Each row below holds a small network's activations on one input, seen along a few directions.
In each table, some parts of the input vary, and every possible input appears once, in random order.
Descriptions start from the smaller parts, as in this example, which fits no table here: values(2) and (point or ring(9) or (line(4) and ring(8))).
Shared parts are said once, and a part with two or three values counts as separate values.

Other details of the inputs vary at random and push rows far along three fixed directions, the same in every table; ignore that.

Table:
r1: [ 31.6  -9.1 -60.3  32.1  -4.1  39.0 -58.8  14.8  12.1  -0.5   8.5]
r2: [ 47.4   7.5  41.9   3.0   1.3 -35.0  15.8 -22.5  30.8   5.6 -43.5]
r3: [ 34.5 -11.4 -66.7  32.3   9.8  41.0 -51.8   3.4   3.0 -20.7  -1.0]
r4: [ 48.4  30.2  16.5  33.9 -12.2 -10.0 -42.9 -39.9 -34.1   3.4 -16.7]
r5: [ 39.8  19.5 -10.1  34.0 -14.5   3.3 -50.9 -25.7 -18.8   4.5 -10.1]
r6: [ 26.0 -27.6 -51.9  38.1  -8.6  46.3 -31.3  15.3  21.1  -6.0  13.0]
r7: [-34.6  28.2  79.3 -51.1 -28.3 -71.8  50.6 -14.6 -26.3  32.6 -16.2]
r8: [-38.7  -2.6  29.7 -41.8  14.1   4.6   1.2   2.6  -1.6 -27.5  -1.5]
r9: [-35.5 -18.6 -30.4 -56.1  18.9  -1.8  65.3  43.4  24.1  -8.0  18.2]
r10: [ 18.8  34.2  42.2  -0.7   0.1 -37.9 -65.3 -44.8 -14.1 -28.4 -51.3]
r11: [ 17.4 -28.4 -50.6  55.6 -19.4  53.7 -57.8  17.0   2.6  -2.1  -0.4]
r12: [-21.8  29.9  21.6  -7.9 -13.0  13.3 -15.2 -22.7 -90.3  16.4  33.6]
r13: [-26.6  22.4  -3.8  -2.5 -10.8  24.4 -37.2 -17.0 -89.9  14.0  34.6]
r14: [-24.3  -2.6  10.8 -56.3   2.7 -29.2  71.9   6.9  16.4  -2.9  14.6]
r15: [-27.7 -23.9 -31.3 -42.9  23.1  12.0  68.3  32.2  16.0 -24.4  19.8]
r16: [-28.5   3.6   2.2  -2.8 -26.4  11.5  -5.6  -0.9 -44.8  18.4  28.7]
r17: [-12.8  29.4  18.1 -11.3  10.0  21.7 -13.8 -20.2 -90.3  10.3  21.7]
r18: [-27.2 -13.0 -15.9 -23.9  12.5  45.5  27.8  21.3 -20.2   6.6  43.8]
r19: [-47.2 -42.0 -40.4   6.2 -11.4  77.2  -4.3  47.4 -15.7  15.6  44.4]
r20: [-50.3  21.5  17.4 -17.3 -10.0  15.9 -71.5  -3.5 -66.4  -5.5  10.6]
r21: [-30.9 -19.9  -2.7  -1.3 -12.6  31.5  11.9  27.7  -9.3  14.4   7.2]
r22: [ -3.1 -13.5  21.2  40.3  45.8 -17.3  40.7   2.4  84.0  -4.2   7.3]
r23: [ 13.9 -30.0 -52.4  36.9 -19.9  32.2 -46.7  34.2  38.9   4.9 -18.2]
r24: [-26.5  29.1  72.7 -30.7 -31.3 -61.4  33.7 -28.3 -42.2  26.4 -16.8]
r25: [-28.7 -15.8 -16.3 -55.9   9.6 -11.1  62.8  31.1  26.1   0.9  24.9]
r26: [-20.1   9.7   5.5 -17.1  12.1  33.9  -0.8  -5.8 -62.8  10.8  34.7]
r27: [ -5.4  13.0  13.9  77.4  13.4 -18.1 -35.5 -22.9  19.2   6.4   6.0]
r28: [-27.1  -6.0  30.8 -35.9   0.2  -0.4  58.5   7.9  -8.2  18.7  24.9]
r29: [ 57.2  35.7  31.0  -3.4  26.2 -36.2   3.0 -37.5  -7.3  -8.4 -47.7]
r30: [ 57.3  40.9  52.5 -11.9  -7.0 -84.1  13.7 -39.7  25.5   7.9 -51.9]
r31: [ 56.1  26.7  29.4  16.5   6.8 -13.7 -13.6 -34.9  -4.1   6.6 -25.8]
r32: [ -5.5 -18.1  12.4  43.2  34.2 -30.1  43.7   2.4  86.4 -12.9   4.8]
r33: [ 32.2   8.4   2.0  32.3 -24.5  -9.6 -41.7 -18.6  -5.4   6.9 -26.8]
r34: [-25.0  -5.6 -35.9 -21.6   5.6  26.4  -2.0  24.4 -26.3   1.8  32.1]
r35: [ 56.6  16.7  20.6  -5.3  14.1 -43.2  13.9 -35.4  21.3 -17.0 -36.3]
r36: [ 15.2 -28.1 -17.1  15.4 -12.2  -0.5  11.7  18.9  50.8 -10.3 -30.7]
r37: [ 26.3  -7.8 -29.7  24.1 -16.6  10.8 -35.8  10.7  21.4   9.5  -3.0]
r38: [-48.9 -23.5   3.7 -49.0  13.4   5.1  18.7  19.3  20.2 -41.3   6.5]
r39: [ 47.1 -16.2 -31.5  -3.8  23.6  -8.0  24.9   1.6  56.5 -34.2 -23.7]
r40: [ 19.6  -6.3  -1.5  22.9 -21.6 -14.9 -15.7  -0.3  24.8   2.7 -42.1]
r41: [ -7.7 -21.0 -36.1  74.1  25.8  13.1 -25.1  20.7  73.6   0.7  17.9]
r42: [-33.2  21.3  34.9   3.0 -30.6  13.9 -21.2 -16.2 -95.3  26.8  25.7]
r43: [-49.7 -30.7  -5.3 -50.2 -14.8  -6.6  65.4  45.6  33.5  14.1  23.7]
r44: [ 41.9  -5.8 -20.6 -20.3  26.5 -35.6  40.9   0.0  65.3 -32.7 -43.6]
Each input here is: line(4) and (values(2) or line(9)).
The inputs of r26 and r35 match in every part but the line(4) part. If r2 is changed in the same way as r26 into r35, which row does it become? -> r42
The inputs of r28 and r16 match in every part but the line(4) part. If r8 is changed in the same way as r28 into r16, which row does it become? -> r10
Which other rows does r38 become when the values(2) part takes its other values? List them by row number. -> r32
Which other rows does r25 become when the line(9) part takes its other values? List them by row number. -> r1, r7, r9, r23, r30, r34, r37, r43
Which other rows does r22 become when the line(4) part takes its other values? List them by row number. -> r27, r32, r41

Table:
r45: [ 33.2  30.5  52.0  -7.0  -7.9 -59.9  -3.4 -37.2   3.7   1.3 -53.3]
r46: [ 32.1  -1.2 -13.6  15.3  -8.1  -5.8 -18.4  -4.9  19.0   2.4 -26.4]
r47: [ 70.1  16.3  -8.4  28.7   8.5 -26.2 -34.1 -25.1  35.8 -11.6 -38.9]
r48: [-11.6 -31.4 -42.8  -2.0  16.7  48.8  23.8  27.7  15.3 -10.8  32.6]
r49: [ -6.9   1.9 -31.4  30.6   1.6  52.1 -62.1  -1.8 -42.4  -3.1  20.7]
r50: [-26.9  -5.8  27.9 -37.3 -12.2 -22.2  40.7   7.9   0.4  -1.0  -1.9]
r51: [-42.6  -1.7  10.1 -31.6  13.4  10.1  27.8   9.0 -28.6   0.7  28.0]
r52: [-12.0 -40.5 -42.5  -8.6  -9.6  29.3  23.2  41.4  30.6  -3.5  16.5]
r53: [-23.4   8.0  24.6 -38.8   7.5 -25.0  33.2   2.4   0.2  -3.4   8.9]
r54: [ 23.1 -27.3 -27.3  -6.5   9.6 -13.2  16.7  15.7  79.3 -24.3 -24.6]
r55: [  0.8  14.3  27.7 -28.1   5.7 -46.9  33.3  -8.0  18.4  -9.9 -22.5]
r56: [ 22.7   4.4 -20.1  21.4  -9.6   7.7 -39.4  -9.1  -9.6   4.1  -5.1]
r57: [  9.5   3.8 -32.4  33.4   6.6  45.8 -51.9   0.4 -44.2   4.0  22.8]
r58: [-13.1  22.0  34.8 -12.3 -25.8  -2.7  -7.9 -14.6 -61.3  28.3   3.6]
r59: [-38.9   2.6   2.0 -30.0   4.3   7.5  35.7   6.4 -30.6   7.9  32.4]
r60: [ -8.9 -31.3 -21.5  33.4  10.4   5.6  28.5  28.9  71.5   2.6  17.4]
r61: [-47.3  -2.9  35.8   4.8   4.0 -19.3  32.1   2.6  12.3  13.0  17.4]
r62: [ 41.4   3.2  11.9  13.5 -10.2  -9.5 -25.7 -11.0  23.3  -5.6 -42.2]
r63: [  9.1  -2.1 -11.3  21.3  10.0  36.4 -29.5  -7.0 -20.6  -9.1   7.8]
r64: [-10.2  37.3  24.7   0.0 -14.9 -12.8 -22.5 -23.6 -72.5  18.0   6.6]
The inputs of r56 and r54 match in every part but one. If r48 is changed in the same way as r56 into r54, which row does it become? -> r63
What do these inputs look like to the network? -> values(2) and (point or line(9))
Which other rows does r60 become when the values(2) part takes its other values? List them by row number. -> r61
